Each row below holds a small network's activations on one record, seen along a few directions.
After each row come some of the record's fields: W, Z, F, M, H, C, D.
Not every record has every field; a missing one is written missing.
Other fields move the rows too, some of them a lot.
Random noise pushes rows far along 18 fixed directions. That doesn't count. These rows show it; they differ only by the noise:
[ 235   16   85  -43   43   91  -40  -28  259 -109  155  -57  -48 -293
  162  292 -351  118  104  119   78  173 -257   64 -109 -314  -22   91
  -11  426 -190]
[  -8   88   60   -1  -31  -20  -77  203   -4 -270 -224  209   29 -193
  113  179  -47 -130 -231  170 -223  183   21 -103   58 -241    5  -59
   53  139   20]
[ 382  163  -23 -116  208   -4 -106  202   91  144  454  172    9 -146
 -116 -466  496   19 -286  -78 -325   75 -311  459  145   44 -294  205
 -125 -173  -36]
[ 131  -44 -383 -516  -43  279  147 -332  297  202  417  101   -2  580
  -75 -136 -273   79  -17  397  245 -241 -201  257  -11 -421   40  462
 -314 -234  173]
[ 239 -200  -21  236   27   47  402 -171  -48  178  228  111 -210  -61
   42  -93  -15  280 -130   34  188   45 -324 -155  -78 -276  -86  129
 -119  -83 -153]
[  70  423   55   96 -104 -196   76   84   15 -206  -94 -375  -86  -67
  124   58  -84   34 -167  272   64  -14  131 -160  226 -149   30  -46
  -32   51 -280]
[ 108 -172  429 -191 -332   42 -384  177   -9 -144 -130  201  113 -221
 -152  393 -166  -32   67 -214   52  -50   81 -195 -112  178  178   29
 -164  -33  166]
[ 137  -74   33  145  -16  -66 -198 -185 -521   62 -141 -112  -23  -54
  -27  179   46  165  137  284  146   43   46 -690   43  238 -259 -114
  127 -417    8]
[-164  -11  -69  362 -296   54  223   94  -85 -184 -254  545  184  -88
   72 -198   13   63   97 -240   56  151   89 -319  285 -561  211   51
   24 -125  102]
[ 399   45  221   58   16  211  288  177  -50  107  -56 -260   92  -29
  226  296 -295 -151  208  163  -94 -132   17  -93   98   73  -44 -191
  -26   44  -69]
[-192   68    2   28  -87  156 -134   77   70   25  113  392  134  -23
   64  -81   93  142  283  -97  -62  113   80   20  188 -109  144 -181
   -7   60   37]
[ 278 -227 -211  181  -62  422 -150 -370 -153  -55   94  118  -49 -132
 -230  420 -242  308  -75 -299  375  515  -65 -209  117 -225   99  -49
  104 -267   -6]
[ 340    8  319 -115 -183 -205  156  628 -169 -120 -175 -265  381   -7
  -64   43  102 -371  284   39 -515 -270  175  -53  368  450  156   39
  211  -91  -35]
[ -95 -273   47   31    3  -33  522 -155  140  123   26  -39  -21  -77
 -103  180  -25   -8 -142 -191  162  -37 -229  146 -134 -190   91 -396
   26   89  196]
[-190  -10 -160  125  296   72    7   31 -368  -11  -96  299  251  -54
  -84 -112  137  163   69 -271 -172  338   -8  128   61 -116  269  -86
   60  121  -25]
[ -83  137 -440 -142  -24  310  342 -276  278  -33   76  297  182  147
  -63  153  142  -74  287  104  -31  380   50  -49  -59 -267  380 -194
  200   47   64]
[ 250 -398   49   -2  191   39  277  -82  -63  106  245 -121 -125 -145
 -214  252  -56  107   72  124   -5  234 -266 -180  -78  154   51   52
   48  -60 -179]
[ 352  478  -40   79   13  354 -161  207  508  -87  310  484  -19 -337
  266 -241  208  -48 -189 -110 -254  310 -161  412  156 -457 -223   28
 -131  187  -70]
[-149  -13  134 -350  138 -146    3 -118  -14 -121 -117  450   -7  -28
  -63  189 -160  -26  268  543  -52  -37 -114 -552 -286 -149  -97  197
 -293  -46  222]
[-174  -57    0  -71  -37 -190  156   -3  126 -186   19  427   18 -273
 -143    0  134   77  -66   16  -41  287 -211 -149  -50 -402  150   82
  -58   88   48]

[ 229  101  -46  141  -81 -227 -387   21 -319 -128 -147  -98   88 -175
   56  -38  369   73 -192 -200 -103   29  -59 -112   59  200 -278 -228
  411  -73   51]
<W:w1 Z:z2 F:f2 M:m2 H:h1 C:c1 D:d1>
[ 297 -267 -157  134 -448  358   10  221   42  -30  -24  343  167  -94
  184  149   16 -109  351   84 -222  324   90 -420  236 -109  202  147
  387 -128  -71]
<W:w3 Z:z1 F:f1 M:missing H:h1 C:c1 D:d1>
[ -56  -65  -59  184 -141  515 -140  136  395   28  -48  178  -53  140
   25 -136  156 -391  -43 -215 -135  -46  350   82   73  311   -4 -234
   39 -239  203]
<W:w3 Z:z3 F:f1 M:m2 H:h1 C:c1 D:d1>
[  40  -63   86    5 -507 -505  108   41  -10 -316 -246  321   -8 -175
 -129 -108  199   40 -167 -202   89 -158 -119 -437 -217 -258  -29  276
  121  -69  183]
<W:w2 Z:z1 F:f2 M:m2 H:h1 C:c1 D:d1>
[ 271 -131   31 -199  170  -74  178  232 -453  192   55   43  295  116
  -30  -53  140   91 -171 -224 -277  -53 -245  371   62    3  200   41
  -68   46   13]
<W:w1 Z:z2 F:f2 M:m1 H:h2 C:c2 D:d2>
[ 209 -114  154   40 -131   74  -39  167   29   77  151  145 -138  -78
  139  -37  -53   24 -101  121 -120  -54  -79  -79  185  -76 -226  110
  -98 -123  -14]
<W:w2 Z:z2 F:f1 M:missing H:h2 C:c2 D:d1>
[  40  206 -160  198 -103 -107   -2 -157 -200  -82  108  211 -121  294
   17 -105  200  406  -14  -17   84  -83   53 -133  369  -59  -89 -145
  173 -216  -83]
<W:w1 Z:z2 F:f2 M:m1 H:h2 C:c2 D:d2>
[-334   22 -171  -97  130 -118  -77 -303  299 -188  -59  -69 -216 -193
 -226  -57  -21  -20 -430  121  227  234  -70  -10  -95 -326  -18  139
 -157   -7   51]
<W:w3 Z:z2 F:f2 M:m1 H:h1 C:c1 D:d1>
[ 147   75 -182  -23   -8 -220   -7 -301 -114 -427    7 -177  -19  191
 -235  396 -591  583  373  -37  272    3    2 -183  111 -132  336  428
  192  342 -381]
<W:w3 Z:z3 F:f1 M:m2 H:h1 C:c1 D:d2>
[-267   94 -140   16 -273   69   -5 -271   80   84 -122  229  -28  134
  374   10 -104   58  117  370  248 -121    6 -272 -301 -383  -56  -61
   26  157  121]
<W:w1 Z:z3 F:f1 M:missing H:h2 C:c1 D:d2>
[  -1  -54  395 -112 -293   33 -375  142   20   74  -37   34  -75  -66
  215  238  -67   15  -30   93   90 -171  105 -184 -237  258   91  -99
 -239  119  -52]
<W:w1 Z:z2 F:f2 M:m2 H:h2 C:c2 D:d2>
[ 167  207 -376 -102 -206  -86  529 -377 -224   39 -171  100  208  332
  -48   97  471   42 -202  -76  139   32  -79   39 -344 -118  387 -116
  247 -107   70]
<W:w1 Z:z2 F:f2 M:m1 H:h1 C:c1 D:d2>
[-138  150   92 -164 -191  -18 -404  -50  434   72  163  209  149 -187
   16 -182  329 -170  318 -192   40 -131  -39   81   15   62 -333 -322
   72 -101  445]
<W:w1 Z:z2 F:f2 M:missing H:h2 C:c2 D:d1>
[-299  -71  308  109  123 -479  449  265  171   40  199   71   -3 -131
 -220 -501   54  207  196 -327 -161 -382 -149  301  502  -83  -59    3
 -137  102   45]
<W:w3 Z:z2 F:f2 M:missing H:h1 C:c1 D:d1>
[ -46 -177 -122 -131  -45 -229 -130 -225   71 -244   26  331 -198 -172
 -290  163  213   70 -321   23  -58  159 -197 -200   22 -107 -307 -123
  254 -207  328]
<W:w2 Z:z2 F:f1 M:missing H:h1 C:c1 D:d1>
[-377 -511   82 -269 -326 -134  -22  164  -59  316  100 -169  272   53
  -46  -26   14 -115  253  227   34 -156  -22   30  339   18   60 -156
  156 -211  291]
<W:w1 Z:z2 F:f1 M:missing H:h2 C:c2 D:d2>
[-213 -197 -144  229   89   96   46    8  277  -64   10  -49    5 -285
 -193 -157  175 -249  -51 -271   13  332  -18   79  230  -98  -62 -306
  217 -151  172]
<W:w1 Z:z1 F:f1 M:m1 H:h1 C:c1 D:d1>
[-328 -142  111 -403  394 -392  -69  162  -64  -95   84  168 -105 -208
 -182  110   51  -32 -357  330 -293  253 -306  115   29 -113 -124 -106
 -178   91   90]
<W:w1 Z:z1 F:f2 M:m3 H:h2 C:c2 D:d1>
[-430 -382   73   88  -21  -94  218  107   54   73  -21  -60 -134  -91
 -116  -62  121 -148   -5  251   34  155   43 -345   61  102  159  -61
  -82 -241  -43]
<W:w3 Z:z3 F:f1 M:m1 H:h1 C:c1 D:d1>
[ 149   59 -197   20  -64 -108   62 -285  -69  -26   10  189  -94  -34
 -196  -12  306   82 -400 -110  108  150 -162   74 -250 -113 -100   62
  121 -155   94]
<W:w1 Z:z1 F:f1 M:missing H:h2 C:c2 D:d2>
[  71   63   80  -93 -171   28  -51 -148  293 -114 -104  -78  -47 -133
 -171  289  197 -167  164  -45   44   91  178 -335 -538  453  282  -19
   33   78  -91]
<W:w3 Z:z3 F:f1 M:m2 H:h1 C:c2 D:d1>
[-518 -546 -276  408   68  -82  100 -447  281   15  -41 -246 -259  247
  -70 -279 -272   36  206   53  450 -336  -18  -96 -150  -21 -235  167
  294   54  105]
<W:w3 Z:z3 F:f1 M:missing H:h2 C:c2 D:d2>
[ 222  292  -86   23  208  237  202   61  144 -100  -27  -40  186  -86
  -50  123  -65 -160  130  -67 -216  220  102  231  232   14   96  -63
   95   94 -111]
<W:w3 Z:z3 F:f2 M:m3 H:h1 C:c1 D:d2>
[ 126  186  -20  161  197  -10 -170 -227  -56  113  -27 -140 -177   14
  398 -178  -96  158  -56  175  102 -217 -138   38 -467   -1 -320  151
 -105  380 -196]
<W:w2 Z:z2 F:f1 M:m3 H:h2 C:c2 D:d1>
[ -77 -109  141 -148  301   40   42  -30 -278   46  -37   49  -33  -16
 -258  129 -160   23  126   27   48  169   46 -267 -165  186   81  129
 -352 -215   52]
<W:w2 Z:z2 F:f2 M:m1 H:h1 C:c1 D:d1>
[ 418  129  316  195  -50   18  -53  227  -89  -39 -222 -326  257 -436
  159  135  -15 -241  400  -77  -77   12   63 -260   10  249  -48   12
   61   67 -133]
<W:w2 Z:z2 F:f1 M:m1 H:h1 C:c1 D:d2>
[ 188 -170   78   59   44   82   92   81   28   18   48 -141  -57  -17
  -40  251  -41  -65   17 -146 -193  -64   54  155   36  323  -34 -264
  243   95  -22]
<W:w2 Z:z1 F:f1 M:missing H:h1 C:c2 D:d1>
[ 117 -196  114   47   41   20 -234  -60  231 -262   39 -156 -328 -107
 -399  332  -53 -145 -195 -143  -15   76  148  -38  -38  494 -267  -68
  244 -144   99]
<W:w2 Z:z2 F:f2 M:missing H:h2 C:c2 D:d2>
[ 166   49  -38  -11  178  201  386   76 -234  230  114 -127    2  236
   22   21 -156   47  -22  189 -116   49   51  125  231    0  136   46
 -167 -117 -160]
<W:w1 Z:z2 F:f1 M:missing H:h2 C:c1 D:d2>

Which values does each new row have?
[  -7  -73   70  239  278 -457  192  -97  -84 -360 -294   -8  -40    4
 -490 -280  179  -44  -70 -581 -120 -291   34   78 -329  390   27  357
  116   90   64]
<W:w2 Z:z2 F:f1 M:missing H:h1 C:c2 D:d1>
[  65 -245 -138   27 -507  -61  -48  118  656  -58  157 -439 -237   56
  202 -195   32 -306  -88  405   28 -212   18  -58  -76   28  -20  382
  321  134 -236]
<W:w3 Z:z1 F:f1 M:missing H:h2 C:c2 D:d1>
[-443 -271  192 -456 -127 -337 -353  183  326 -365  -70  192 -150  150
 -352   -2 -135 -245  -53  351 -108 -248  166 -234  -31  170  129  457
 -208 -139  185]
<W:w1 Z:z1 F:f2 M:missing H:h1 C:c2 D:d1>
[ -26  219  358 -203 -232 -530  392  -22  249   20  151  229  -93   36
  -34 -208   64  243  278  106  129 -518 -181 -169 -325  -80   72  398
 -421  183  -47]
<W:w3 Z:z2 F:f1 M:missing H:h2 C:c2 D:d2>
[ 262  266  327   47 -466 -293   66   32  -13  117  171 -228  103 -300
   78    1  208  375  166 -317  276 -106  -86   20 -106   97  339   50
 -134  244 -382]
<W:w2 Z:z2 F:f1 M:m3 H:h1 C:c1 D:d2>
[-244   23 -211  -29  445  156 -304 -116 -526  333  211 -178  175  206
 -108 -333  -70  391  251 -168  153  226   97  272  -34  184  268  275
 -278   50 -271]
<W:w2 Z:z2 F:f2 M:m2 H:h2 C:c2 D:d2>
[  85   87   26  -42 -205  -68 -524 -139  220  123  466  123 -146  -96
   26 -324  244  452  114 -286  266  -70 -158  218 -341   93  -75  309
  -76  217 -222]
<W:w2 Z:z1 F:f2 M:m1 H:h1 C:c2 D:d1>
[-277  -16  -18 -393   14   11 -157  102  196 -108  -17   92  165  220
 -236  190  135 -277  131   61 -317  -87  233  174  137  331   82 -439
  186  -77  355]
<W:w1 Z:z3 F:f1 M:m1 H:h1 C:c2 D:d1>
[ 183  705   70 -292   88  -11 -289   89  234 -341  191  127  362 -282
 -273  112  -44  145  584 -472  -66  352   89  220  143  -19  394  198
 -172  250 -166]
<W:w1 Z:z3 F:f2 M:missing H:h1 C:c1 D:d1>
[-362   66   90   89    7 -303 -236  236 -255 -111 -226 -250   91  -25
  -26 -274   69   26 -318 -207   47  -41  168  170  107   13  289   66
 -148   73 -163]
<W:w1 Z:z1 F:f2 M:m2 H:h1 C:c2 D:d1>
[-360  242   42   42   44 -314  105   50    6 -213 -336  -94   46  -47
  101  -54  -67 -169  -25  185  -56 -148  131  -67   92 -180  -66 -127
   17  171  117]
<W:w2 Z:z2 F:f1 M:missing H:h2 C:c1 D:d2>
[ 456  252   -8  -71  118   59  207  -54 -103 -124  -95 -112  -37 -115
   -4  447   75 -100 -279   82 -122  285  -45 -131  -86   20    1 -246
   46  -82  -69]
<W:w1 Z:z2 F:f2 M:m1 H:h1 C:c2 D:d1>
[ 182   11 -102 -204 -225   77  112  -73 -155  252  173 -352   86  143
  158  246 -100  163   -9  271  213   75 -130   85   65 -144  187   -3
    2  -55 -203]
<W:w3 Z:z3 F:f1 M:m1 H:h2 C:c2 D:d1>
[  65 -155  329  -75   13  100 -274  270 -202  125  -42 -138   96  -39
   -6  -19 -261  -50   59 -120   42 -115  105   13  -50  212  210  320
 -398  -70  -96]
<W:w1 Z:z1 F:f2 M:missing H:h1 C:c2 D:d1>
